A small network was shown many inputs. Here are its activations along a few directions, one row for each input.
Each table varies a few parts of the input and shows all the possible inputs, shuffled.
A made-up example of a description, with smaller parts first: line(4) and (point or (values(2) and ring(5)) or line(11)).
Shared parts are said once, and a part with two or three values counts as separate values.
In the rows, zero is written as 128.

Table:
row 1: [110 148 138 103 154 128 151 109 145 122  64 121 138  92 135 129]
row 2: [107 156 141 109 152 130 142 104 149 122  68 119 140 101 142 137]
row 3: [152 127  86 155 111 152  69 113 165  60  87 152 121 165 135 143]
row 4: [101 137 157 106 121  34 149 115 117  93 133 157 102 116 117 123]
row 5: [149 106 114 141 121 167 132 159 114 169 166 116 139 137 132 126]
row 6: [136 102 116 136 106 139 127 160 109 160 192 128 122 146 124 125]
row 7: [143 113 117 150 120 170 124 154 117 169 167 115 142 145 138 136]
row 8: [103 164 150 113 147  88 145  92 149 104  59 127 119 105 137 131]
row 9: [159 121  89 151 114 152  72 112 165  58  82 153 127 164 121 138]
row 10: [132 135 131 119 157 162 139 113 148 142  80 104 155 102 131 132]
row 11: [135 141 120 134 144 182 126 136 143 155 116 106 152 114 141 135]
row 12: [108 158 153 114 148  86 149  92 149 102  52 126 123 101 123 124]
row 13: [136 104 123 139 106 144 121 153 109 157 190 126 131 152 116 125]
row 14: [142 122 115 142 137 182 123 145 130 164 145 109 143 124 139 142]
row 15: [130 108 130 137  99 108 126 144  95 139 198 141 116 156 117 111]
row 16: [160 120  81 148 113 150  75 116 164  58  83 158 120 161 127 138]
row 17: [116 118 147 118 107  65 124 126  92 102 174 145  97 147 108 112]
row 18: [ 95 145 160 112 122  37 139 109 119  92 135 158 102 125 123 130]
row 19: [112 149 145 109 153 129 146 104 148 119  60 117 144  97 128 130]
row 20: [129 109 119 145 106 142 119 155 111 160 193 128 126 154 129 133]
row 21: [117 117 140 116 105  60 131 134  92 106 176 145  91 141 117 112]
row 22: [107 157 146 108 148  85 154  97 146 104  56 129 117  97 131 122]
row 23: [123 113 127 143  99 107 123 146  97 143 200 142 111 158 130 119]
row 24: [127 140 127 121 156 162 135 113 149 145  87 106 150 106 144 139]
row 25: [130 106 124 136  98 103 132 151  95 143 199 142 108 150 125 111]
row 26: [141 136 124 131 145 183 129 135 141 153 110 104 157 111 128 127]
row 27: [149 118 119 137 138 183 126 143 129 161 140 108 148 121 125 134]
row 28: [148 116 112 134 140 180 131 149 127 164 143 111 140 116 133 133]
row 29: [149 109 121 144 120 172 126 153 115 166 164 113 147 143 125 128]
row 30: [101 139 164 110 123  36 143 108 118  89 130 156 107 121 109 124]
row 31: [110 124 143 123 106  65 121 128  94 106 177 146  92 150 122 119]
row 32: [130 133 124 114 159 160 144 118 145 144  84 108 148  98 138 130]
row 33: [140 134 117 126 147 180 134 140 139 155 114 108 150 106 135 126]
Q: Changing only one part turns row 1 into row 2. The same change can be made to row 4. Which row results?
A: row 18
Q: Describe the family of inputs behind these rows.
A: values(3) and (point or ring(10))
Q: Which other rows does row 19 become when the ring(10) part takes its other values? List them by row number.
A: row 10, row 12, row 13, row 15, row 17, row 26, row 27, row 29, row 30
Q: Which other rows does row 6 become when the values(3) part takes its other values? List them by row number.
A: row 13, row 20

Table:
row 34: [120 140 138 110 128  63 118  88 146  44  63 158 108 126 107 119]
row 35: [135 133  95 163 106 149  81 129 149 104 134 146 117 171 154 152]
row 36: [147  79 134 127  92 103 136 167  68 149 232 135 111 153  88  92]
row 37: [142 100 141 157  99 157 107 159  96 171 231 121 153 171 103 131]
row 38: [154  91  97 137 105 145 120 166  97 146 198 133 109 149 128 112]
row 39: [104 160 141 125 158 163 153 124 144 182 102  96 151  98 163 147]
row 40: [107 155 170  88 161  73 163  86 141  92  45 124 132  79 104 113]
row 41: [162 116  93 136 121 145  88 117 156  60  80 150 124 144 112 127]
row 42: [165 118 102 129 150 202 119 127 158 125  69 110 160 111 118 128]
row 43: [ 90 158 137 137 113  64 111 101 140  87 116 157  98 152 154 149]
row 44: [139 133 103 156 134 206 111 139 149 169 124 106 153 139 158 150]
row 45: [131 144 142  98 174 160 160 109 150 138  47  98 159  71 119 120]
row 46: [ 77 172 168 115 146  73 157 101 136 136  99 125 122 104 152 145]
row 47: [136 102 120 107 126 112 164 157  97 154 167 129 110 106 123 102]
row 48: [110 118 139 136 107 104 132 152  95 162 214 132 113 148 136 133]
Q: Describe the family of inputs behind these rows.
A: values(5) or (values(2) and ring(5))

Table:
row 49: [ 88 164 141 135 127  89 125 107 142 119 113 139 111 135 164 155]
row 50: [160 125  91 150 130 194  85 125 161 103  89 126 145 145 131 140]
row 51: [120 150 156  88 174 123 171  99 143 126  39 101 147  66 115 112]
row 52: [116 157 122 132 133 105 105  92 168  69  61 150 119 133 142 148]
row 53: [151 101 119 129 126 165 137 163 106 168 181 118 141 122 117 119]
row 54: [138 115 122 149 115 171 122 151 116 173 175 113 145 149 130 128]
row 55: [ 97 158 156 108 160 122 171 118 131 169 100 103 139  83 148 130]
row 56: [126 144 136 102 148  91 132  85 160  56  26 144 124 101 108 121]
row 57: [148 125  99 149 109 133  76 116 150  63 105 154 116 165 123 135]
row 58: [130 117 133 138 127 165 129 148 111 177 178 108 147 136 131 134]
row 59: [143  93 106 130  97 110 119 155  97 121 191 148  99 154 119 109]
row 60: [ 98 164 134 135 147 147 135 117 152 158  98 111 139 116 173 159]
row 61: [127 157 115 132 153 162 114 101 178 107  45 123 147 114 151 152]
row 62: [108 150 163  88 153  66 161  91 133  88  55 129 120  85 107 108]
row 63: [118 118 140 136 106 103 118 137 101 135 192 138 118 156 123 130]
row 64: [158 100 103 148 116 176 119 159 113 162 174 118 132 146 128 122]
row 65: [122 111 144 129 106  91 131 144  98 137 194 139 116 145 110 121]
row 66: [126 115 130 147  94 109 112 141 106 131 187 142 117 168 122 124]
row 67: [134 111 138 131 127 154 142 155 107 181 182 109 145 124 118 126]
row 68: [ 87 157 163 108 139  64 161 109 122 130 115 131 111 103 139 126]
row 69: [138 102 127 127 104 100 126 152  97 124 194 147 112 143 109 114]
row 70: [156  93  98 132 117 173 129 166 107 164 179 119 127 135 126 114]
row 71: [146 100 110 146  95 113 109 148 104 120 187 146 104 165 120 118]
row 72: [137 144 128 102 169 146 142  93 170  93  10 117 151  83 117 124]
Q: Describe the family of inputs behind these rows.
A: values(2) and (point or ring(5) or ring(6))
Q: Changing only the values(2) part turns row 58 into row 63. The same change can be made to row 50. Which row results?
A: row 57
Q: Which other rows does row 62 become when the ring(5) part takes its other values? List them by row number.
A: row 49, row 52, row 56, row 68
